Each row below holds a small network's activations on one input, seen along a few directions.
Each table varies a few parts of the input and shows all the possible inputs, shuffled.
A made-up example of a description, with smaller parts first: one of 6 places along a line, together with either a single point or one of 11 places along a line or (one of 3 separate values, together with one of 5 places around a ring).
Shared parts are said once, and a part with two or three values counts as separate values.
(in the rows, 128 means zero)

Table:
x1: [124 129 124 113 121 143 121 133 122 131 124]
x2: [130 126 133 116 123 140 125 135 125 128 124]
x3: [133 137 139 127 125 124 134 140 138 129 120]
x4: [136 136 141 124 137 118 134 131 128 124 115]
x5: [134 127 137 115 130 136 125 134 120 126 126]
x6: [123 135 115 112 125 146 118 128 112 126 123]
x7: [ 98  63 100 232 115  76 138  61 184 137 213]
x8: [131 136 126 121 135 125 132 133 124 127 116]
x9: [126 143 122 124 130 131 125 135 125 127 118]
x10: [129 129 120 111 131 141 124 127 107 126 121]
x11: [136 137 144 125 132 120 135 138 135 128 122]
x12: [128 139 130 125 125 128 128 140 134 131 120]
x13: [135 128 133 117 136 135 125 127 110 123 119]
Q: What do these inputs look like to the network?
A: either a single point or (one of 2 separate values, together with one of 6 places around a ring)
Q: A walk changes only the place on the ring of 6. It starts at x6 and steps to x10. List the rest of the walk in order.
A: x13, x5, x2, x1

Table:
x14: [139 114 144 148 133 110 140 131 143 130 139]
x15: [156 178 163  56 128 172 119 187  83 118  29]
x16: [120 132 129 149 125 103 145 130 159 137 129]
x17: [124 142 134 156 125 108 129 132 157 126 135]
x18: [128 110 112 120 134 130 125 101 109 123 131]
x19: [133 122 134 144 145 120 127 116 117 119 136]
x20: [131 118 133 135 143 128 123 106 108 118 137]
x21: [115 119 109 123 121 154 107 107 106 129 143]
x22: [130 126 145 153 119 106 142 137 171 136 138]
x23: [124 116 125 127 136 140 116 101 106 121 139]
x24: [114 137 132 149 118 101 145 128 170 139 128]
x25: [136 105 142 131 135 121 133 113 121 123 140]
x26: [127 126 126 148 132 105 144 130 145 135 129]
x27: [119 148 136 155 117 105 129 129 168 127 134]
x28: [139 109 144 140 136 114 138 122 130 126 139]
x29: [103 127  83 126 101 168  98 124 109 143 149]
x30: [161 200 156  37 142 168 137 191  86 115  62]
x31: [129 136 132 155 133 112 130 131 144 125 136]
x32: [153 191 160  26 150 161 114 196  91 129  59]
x33: [132 129 133 151 141 115 129 126 129 122 136]
x34: [116 112  95 116 123 147 117 106 113 125 134]
x35: [136 116 124 137 140 109 138 115 118 127 129]
x36: [103 114  92 122  97 162 108 133 122 137 150]
x37: [135 112 120 128 139 117 133 105 110 124 130]
x38: [117 106 117 119 115 147 117 115 119 127 145]
x39: [135 120 144 152 127 108 142 136 158 134 139]
x40: [132 121 125 144 138 106 142 124 131 131 129]
x41: [125 132 147 153 112 104 142 134 182 137 137]
x42: [129 103 134 123 128 133 126 109 118 123 142]
x43: [100 118  71 118 108 166 108 123 119 133 138]
Q: What do these inputs look like to the network?
A: one of 3 separate values, together with either a single point or one of 9 places along a line
Q: The inputs of x38 and x34 match in every part but the choice among 3 separate values. If x32 is changed in the same way as x38 into x34, which row does it become?
A: x30
Q: Change only the choice among 3 separate values in x39. List by row number the other rows that result.
A: x26, x31
Q: List by row number the other rows that have the choice among 3 separate values in common with x23.
A: x15, x17, x19, x20, x21, x27, x29, x31, x33
